[147 121 110 152 156 112 106] ==> 156

[[130 127 136 128 124 132]
 [125 121 153 125 114 131]] ==> 125

[152 125 130 115 127 120] ==> 115

[[124 125 144 143 126 118]
 [140 139 118 128 140 106]
 [115 140 131 113 139 153]] ==> 113

[[117 130  99 123 129]
 [124 129 114 125 125]
 [131 128 130 128 119]] ==> 130

[[109 143 141 124 124 150 150]
 [109 143 139 126 120 150 149]] ==> 120
---
[[136 137 129 120 122 143 124]
 [131 132 128 127 126 134 127]
 [125 129 130 152 134 115 131]] >> 134

[[129 152 132 128 112 139]
 [155 125 134 146 117 128]
 [144 151 118 139 146 118]] >> 117

[[102 117 140 157]
 [109 121 116 134]
 [140 133 132 108]] >> 116

[[139 140 130 132]
 [120 118 132 151]
 [133 143 120 138]] >> 132

[[140 126 128 108 139 124 130]
 [134 122 122 101 130 139 139]
 [137 121 130 103 135 129 136]] >> 139

[[132 128 120 141]
 [130 144 123 122]
 [132 121 124 150]] >> 123

[[110 110 110 111 123 137 105]
 [155 119 116 150 121 144 104]
 [124 101 148 116 136 133 106]] >> 144

[[126 117 137 112 123 141 121]
 [127 113 133 121 125 133 118]
 [137 139 141 111 132 131 150]] >> 133

[[141 143 146 134 131]
 [141 133 134 138 151]
 [123 124 123 124 128]] >> 138
---
[142 149 126 114 124 138] value 138

[127 132 130 133 138 154 127] value 133

[150 139 128 133 137 136 127] value 137

[[124 137 136 122 123 119 131]
 [128 143 130 118 145 125 125]
 [157 148 120 129 114 129 121]] value 145

[[106 119 113 114 142 126]
 [130 147 122 121 136 140]] value 140

[[128 125 133 128 136]
 [130 135 145 129 109]
 [131 126 129 122 107]] value 135
---
[[118 130 132 120]
 [142 129 128 106]] -> 129

[[124 128 124 127 130 127 129]
 [107 130 106 124 139 120 136]
 [126 128 133 129 127 129 127]] -> 139

[[129 129 127 129]
 [132 113 136 122]
 [136 100 143 116]] -> 113

[[130 124 124 122 127 116]
 [125 123 120 128 130 101]
 [128 130 131 128 127 136]] -> 128

[[105 121 123 122 127 123 135]
 [103 117 127 116 126 118 130]] -> 126

[[128 130 103 144 153 120 123]
 [108 127 103 142 156 120 128]] -> 156

[[138 124 139 124 124]
 [153 114 153 114 114]
 [139 124 140 124 124]] -> 153

[[103 124 108 108]
 [156 133 152 152]] -> 133

[[114 153 140 150 131 105]
 [128 106 122 125 139 135]] -> 125
---
[113 138 126 156 133] Answer: 156
[114  99 138 140] Answer: 138
[152 134 155 121 112] Answer: 121
[135 115 153 141 113 144 124] Answer: 144
[130 150 125 134 127] Answer: 134
[106 125 145 127 103] Answer: 127
[123 126 152 133 121 136] Answer: 121
---
[[129 139 129 124 128 129 126]
 [127 125 128 130 128 128 129]
 [125 101 126 139 130 125 133]] >> 101

[[128 127 105 128 132 126 129]
 [128 130 118 128 120 131 127]
 [128 128 129 128 128 128 128]] >> 128

[[144 137 129 120 117]
 [150 152 146 139 131]
 [128 122 118 114 110]] >> 122

[[127 118 127 130 129 127 130]
 [129 123 129 128 131 128 125]
 [130 150 129 120 128 130 125]] >> 150

[[121 156 135 119]
 [127 133 129 127]
 [129 126 126 129]] >> 126

[[134 127  99 126]
 [131 123 106 118]
 [131 123 105 119]] >> 123

[[119 143 132 107 119]
 [134 132 116 103 125]
 [132 138 127 103 119]] >> 138

[[119 130 140 138 128 133]
 [119 130 140 138 123 133]
 [120 128 131 141 121 150]] >> 128

[[111 150 141 122]
 [128 128 128 128]
 [137 120 122 129]] >> 120

[[118 125 153 117 140]
 [125 126 127 124 134]
 [134 132 115 134 122]] >> 132
---
[[101 155 128 136 111 123]
 [119 144 153 118 142 114]] 155

[158 128 153 142 153] 128

[156 129 105 144 122] 129

[[128 134 133 125 104]
 [132 132 130 122 113]] 134

[118 157 130 110 139] 157

[[127 152 116 130 120 106 117]
 [128 126 128 130 132 131 129]
 [127 153 116 129 114 103 116]] 152

[127 158 116 127 109  98] 158
---
[[133 134 129 131 123 135 149]
 [134 134 129 133 120 138 156]]: 129

[[139 129 123 129 129 135 133]
 [151 129 116 133 129 137 140]
 [132 129 126 128 129 132 130]]: 126

[[118 123 133 120 133 100 108]
 [122 134 142 104 131 109 120]]: 142

[[ 98 120 154 116 137 126 111]
 [157 125 110 140 121 128 143]
 [117 116 135 122 139 127 128]]: 135

[[138  99 131 119 150 122 121]
 [137 102 131 119 148 122 121]]: 131

[142 136  99 149 104 129 106]: 99
---
[[126, 151, 128, 119, 130, 130], [121, 143, 128, 116, 135, 125], [121, 144, 128, 115, 136, 125]] --> 130
[[113, 128, 131, 130, 125], [140, 128, 132, 120, 135], [106, 127, 146, 116, 133]] --> 130
[[117, 156, 111, 133, 126], [123, 108, 115, 142, 127], [139, 152, 112, 131, 132]] --> 133
[[147, 114, 114, 119], [156, 115, 105, 116], [143, 128, 121, 120]] --> 114
[[131, 120, 128, 133, 125, 129, 127], [132, 102, 128, 140, 124, 127, 116], [125, 122, 128, 127, 131, 125, 119]] --> 129
[[130, 122, 136, 142, 133], [121, 134, 123, 124, 130], [104, 147, 121, 123, 141]] --> 142
[[128, 122, 136, 122], [131, 107, 154, 116], [132, 115, 142, 131]] --> 136
[[108, 132, 117, 128, 116, 119], [143, 129, 131, 152, 135, 125], [140, 129, 130, 152, 135, 125]] --> 116
[[127, 128, 139, 132], [124, 135, 151, 120], [118, 132, 139, 120]] --> 139
---
[134 127 104 124 144 121 101] Out: 104

[105 107 109 145 150] Out: 105

[[134 125 129 127 128 133]
 [143 114 140  98 141 108]
 [107 121 138 140 138 135]] Out: 121

[[145 143 145 106 109]
 [121 121 121 140 137]
 [134 133 133 119 120]] Out: 134

[122 107 141 156 142 126 119] Out: 141

[[131 124 126 128 129 132]
 [150 121 115 101 136 129]
 [133 123 136 131 134 139]] Out: 123

[110 126 157 146 131] Out: 110
---
[109 148 156 134 133 123] => 123
[153 121 131 119 129] => 121
[135 128 156 141 141 155 134] => 134
[ 98 111 119 155] => 111
[149 119 132 134 141] => 132
[144 118 134 126 156] => 126
---
Input:
[[126 129 132 132 125 101 132]
 [125 118 124 129 105 130 124]]
Output: 125

Input:
[[135 133 143 123 126]
 [134 152 143 125 129]]
Output: 126

Input: [122 118 128 135 101 145]
Output: 101

Input: [137 120 138 106 140 131 126]
Output: 140

Input:
[[125 129 102 146 133 127]
 [107 113 141 101 119 112]]
Output: 133

Input:
[[127 141 135 138]
 [133 115 156 138]]
Output: 133

Input:
[[131 119 134 134 141 130]
 [130 136 135 119 122 135]
 [116 120 133 137  99 102]]
Output: 141
---
126  136  143  154  157  118
125  140  136  137  109  145
ans = 154

121  105  121  148  134  111 ans = 148

136  131  123  129  100  113 ans = 129

131  141  118  138  141  155
118  122  125  135  122  127
118  109  132  145  114  118
ans = 138

127  133  143  139  152  127 ans = 139

125  133  126  135  122  135
130  127  126  134  129  125
121  110  129  103  128  139
ans = 135

129  145  151  154  141  132 ans = 154
